Each row below holds a small network's activations on one input, seen along a few directions.
Each table varies a few parts of the input and shows all the possible inputs, shuffled.
A made-up example of a description, with smaller parts first: one of 5 places around a ring, together with either a single point or one of 11 places around a ring or (one of 3 separate values, together with one of 6 places along a line).
Shared parts are said once, and a part with two or three values counts as separate values.

Other details of the inputs vary at random and push rows far along two fixed directions, the same in every table; ignore that.

Table:
R1: [ 18  40  23  -7  49  35 -25 -14  56 -16  -5]
R2: [-52  42 -20 -74  14  12  -1   1  33 -38  -7]
R3: [ 26 -72  15  41   3   1 -12 -13 -22 -17  -1]
R4: [ 54  49  20  17  50  21 -29   6  64  26  10]
R5: [-38   7 -31 -46 -35 -37  29   6 -40 -26 -33]
R6: [-14  32  13  18  27  34   0  20  30  11  21]
R7: [ 20 -62  19  78  -6  15 -12   9 -44  21  18]
R8: [  1  13   8   1  33  23 -12  -6  49 -20  -4]
R9: [ 38 -64  21  58 -27 -14   3 -29 -31  24  12]
R10: [-36  38 -24 -77  -4 -19   3  27  10  -5   5]
R11: [-59  27 -12 -72   1  -2  -2   4  13 -42  -9]
R12: [-19  35  14  23  23  31  -6  20  32  10  19]
R13: [ 24  -7  -5  33 -10  -9  15  -3   0  -7 -27]
R14: [-39  -5 -22 -60 -30 -41  -3  24 -36  -7   2]
R15: [-22 -43 -30 -21 -52 -43  24  -1 -79 -19 -37]
R16: [-35  12  -2 -67 -35 -32   9 -23 -53  -3   6]
R17: [-36   4 -31 -50 -35 -34  33   6 -41 -26 -32]
R18: [ 15 -49  31  57  -1   1 -18   5 -67  17  18]
R19: [-16  32   5  20  27  36  -5  17  31  14  19]
R20: [-30  56 -21 -67   9 -10  -2  26  35  -1   5]
R21: [ 55 -31   7  52 -12 -18   2 -16 -42  -4 -21]
R22: [ 15 -50  22  80   4  10 -10  11 -32  20  20]
R23: [ 21  54 -14  10  24  23  16  -2  65  -1 -28]
R24: [ 19  29   8   4   8  24   9 -23  49  24   8]
R25: [ 29 -20  -5  11  -2  -6 -13  13   1  15   8]
R26: [ 19 -17  11  15 -11  -2  13 -24   1  19  12]
R27: [ 45  37   1  23  42  27 -17  12  80  26  12]
R28: [ 13 -33   5  15   8  14 -13 -10   3 -21  -4]
R29: [ 16 -14  11  18 -11  -5   9 -24   1  20  10]
R30: [-30 -39 -14 -34 -50 -35  17 -21 -64   5   4]
Description of these inputs: one of 5 separate values, together with either a single point or one of 5 places along a line.
The inputs of R1 and R16 match in every part but the choice among 5 separate values. If R2 is changed in the same way as R1 into R16, which row does it become?
> R30
Which other rows does R5 become when the choice among 5 separate values takes its other values? List them by row number.
> R8, R20, R22, R29

Table:
R31: [-6 23 -6 -8 -2 -5  5 10  9  6 -4]
R32: [  7  21  -5 -18  15   4  -3  -3  24 -11  -4]
R33: [ 34 -36   5  23 -10 -11  -8 -10 -22  18  12]
R34: [-9 36 -1 -5  5  5  7 -1 17  8 -3]
R35: [-38   8 -16 -61 -12 -20  10   0 -13 -25  -7]
R36: [-35 -10 -21 -28 -22 -18  16   8 -31 -22 -18]
R37: [-13  32 -15 -25  -6  -4   9   8   2  14   4]
R38: [-18  -5  11  -4  16  16 -21  12   1 -11  17]
R39: [-22  42 -10 -31  -6   2  16   3   9  13   5]
R40: [-14  36  -9 -45  10   0   1   4  30 -17  -7]
R41: [ 14 -10   4  34  -1   6   9  -3   2   0  -5]
R42: [-19  35  -4 -41   4  -3   0  -8  16  -4   1]
R43: [-38  45 -12 -68   1  -8   6   3  24 -10   1]
R44: [-13 -27  -8   0 -34 -21  14  -1 -46  16   5]
R45: [ 29 -15   6  17   5  -6 -11  -9   0   8   4]
R46: [-12  -2  -8 -36 -20 -21  -1   3 -16   2   7]
R47: [ 44 -32  19  52   4   5 -12 -17   9  16   8]
R48: [-51 -40  -4 -13 -27 -17  -3  21 -76 -20  12]
R49: [ 10  13  -5  13  12  10   4   8  25  -7 -16]
R50: [ 13  -8   0   6  14   7  -4  -7  24 -12 -11]
R51: [ -4  -5  17  11  22  18 -20   7   7  17  31]
R52: [-24  31 -12 -43   9  10   4  -5  33 -23 -12]
R53: [-35  13 -11 -64 -13 -17   7  -4 -19 -24  -8]
R54: [ 9 -3  2 -5 -3 -6 -1 -5  8 13 10]
R55: [ 26 -55  11  18 -26 -18  -4 -13 -47  15  10]
R56: [25 -1 10 41  7  6  2  0 18 18  0]
R57: [  0 -28  14  27  22  22 -27   6  -1  -9  10]
R58: [ -6 -30 -15   2 -20 -18   6   4 -45 -16 -18]
R59: [ 21  -7   2  42   8  17   4  -4  19  -2 -12]
R60: [-13 -54  10  31 -11  -6  -7  14 -61  20  27]
R61: [ -6 -15  -4 -15  -9 -13   0 -11 -18 -14  -4]
R62: [-37  45 -19 -49  -4  -7  15  16  10 -17 -13]
R63: [34 37  8 35 29 22 -3  1 51 20  0]
R64: [ 31 -14  12  24  -1   3  -7 -15   4  20  13]
R65: [-30  45 -12 -34   4   2  17  10  25 -13 -10]
R66: [ -6  14  -5  -3   4   8   8   1   5 -10 -18]
R67: [-8 32 -3 -5  7  8 11  0 18 -6 -8]
R68: [ 9 46  5 16 18 23  5 -1 53 15  1]
R69: [ 29  28   7  39  30  33   2  -5  53   2 -11]
R70: [ -8 -21   9  34   9  22 -14  17 -10  -9   9]
R71: [ -3 -11  22  15  20  16 -24   9   3   6  24]
R72: [  0 -27   6 -13 -18 -22  -4 -11 -37   0  -1]
R73: [ -3 -40  -6  11 -30 -26  13   2 -50  17   5]
R74: [ 28 -17   9  16   2  -8 -11  -4   4   6   4]
R75: [ 22  11   9  11   6  12  -5 -11  33  19  14]
R76: [ 42 -19  17  58   3   7  -2  -8  -3  23   0]
R77: [ 1 20  0 -6 -6  3 11  1  1 19  5]
R78: [18 43  8 14 25 26  8  0 47  3 -7]
R79: [  1   5  -7 -16   9   2  -5   1  21 -16 -15]
R80: [15 13  0 14 -1  2  5  8 14 23  5]
R81: [ 22 -46   6  20  -4  -5  -7 -13 -22  -9 -13]
R82: [-20 -11 -18 -42 -13 -17  -1  -1 -26 -27 -16]
R83: [14 20 -3 16 13  8  5  3 18 -1 -8]
R84: [-53 -36  -1 -17 -27 -21  -4  22 -77  -6  17]
R85: [ 19 -43   6  24 -10  -9  -3 -15 -19  -7  -1]
R86: [ 25 -28   5  27   7   5  -9 -16   3  -8 -10]
What is each input in this table made of?
> one of 2 separate values, together with one of 4 places along a line, together with either a single point or one of 6 places around a ring
The inputs of R32 and R45 match in every part but the place on the line of 4. If R48 is changed in the same way as R32 into R45, which row does it become?
> R84
The inputs of R36 and R65 match in every part but the place on the line of 4. If R52 is changed in the same way as R36 into R65, which row does it become?
> R85
Which other rows does R31 become when the choice among 2 separate values takes its other values? List them by row number.
> R74
List by row number the other rows that have the place on the line of 4 and the choice among 2 separate values in common with R49.
> R36, R58, R59, R66, R69, R70
List by row number the other rows that have the place on the line of 4 and the choice among 2 separate values in common with R33.
> R46, R51, R54, R55, R64, R75

Table:
R87: [ 82 -33  27  95  28  27 -12 -22  41  13  -4]
R88: [-32  -5  -4 -28 -19 -15   4   5 -35   3  12]
R89: [  3 -38   3  21  -5  -5  -8   6 -28  -3   3]
R90: [-24  27   4 -12  17  19  -4  10  19  -3  10]
R91: [ -5  32  -7 -16  12  11   8  -4  34 -13 -13]
R92: [-13  37   7 -15  21  22  -7   4  35   6  15]
R93: [ 36   3   7  24  13  12  -1 -16  33   5  -6]
R94: [-15  42   4  -6  20  24  -1  10  33   6  10]
R95: [  9 -37   4  15  -8  -9 -10   0 -26   4   7]
R96: [ -4 -36  12  21  -4   0 -11   1 -30   1  13]
R97: [ 19 -29  -3  19 -20 -17  10 -12 -24   6 -11]
R98: [ 18 -27  -1  19 -15 -17   3  -4 -27   6  -6]
R99: [  3  31  -2 -20  14   8  -2  -3  31  -3  -4]
R100: [  2 -27   8  24 -12  -7  -2   2 -32  15  13]
R101: [ 33   9   4  33  13  15   5  -9  33   5 -11]
R102: [ -8  33  -8 -19   7   5   6   5  20  -6  -9]
R103: [ 22 -31  -1  16 -19 -18   9 -15 -23   5  -8]
R104: [-12  22  -5 -26   8   2  -1   1  16 -14  -7]
R105: [-26  -5 -12 -27 -21 -20   5  10 -32   0   2]
R106: [-24  -7 -10 -31 -20 -21   4   7 -31  -1   5]
R107: [  4  33  -4 -19   7   2   5  -2  27   3  -4]
R108: [-30  -8 -12 -24 -17 -15   3  13 -33  -8   0]
R109: [ -9  30  -5 -18  14  10   1   4  26 -12  -9]
R110: [-31 -14  -8 -30 -13 -14  -4   9 -30 -14   2]
What is each input in this table made of?
> one of 4 places along a line, together with one of 6 places around a ring
The inputs of R92 and R94 match in every part but the place on the ring of 6. If R99 is changed in the same way as R92 into R94, which row does it become?
> R102
Which other rows does R96 become when the place on the line of 4 takes its other values? List them by row number.
> R87, R104, R110
Which other rows does R97 become when the place on the line of 4 takes its other values? List them by row number.
> R98, R100, R105
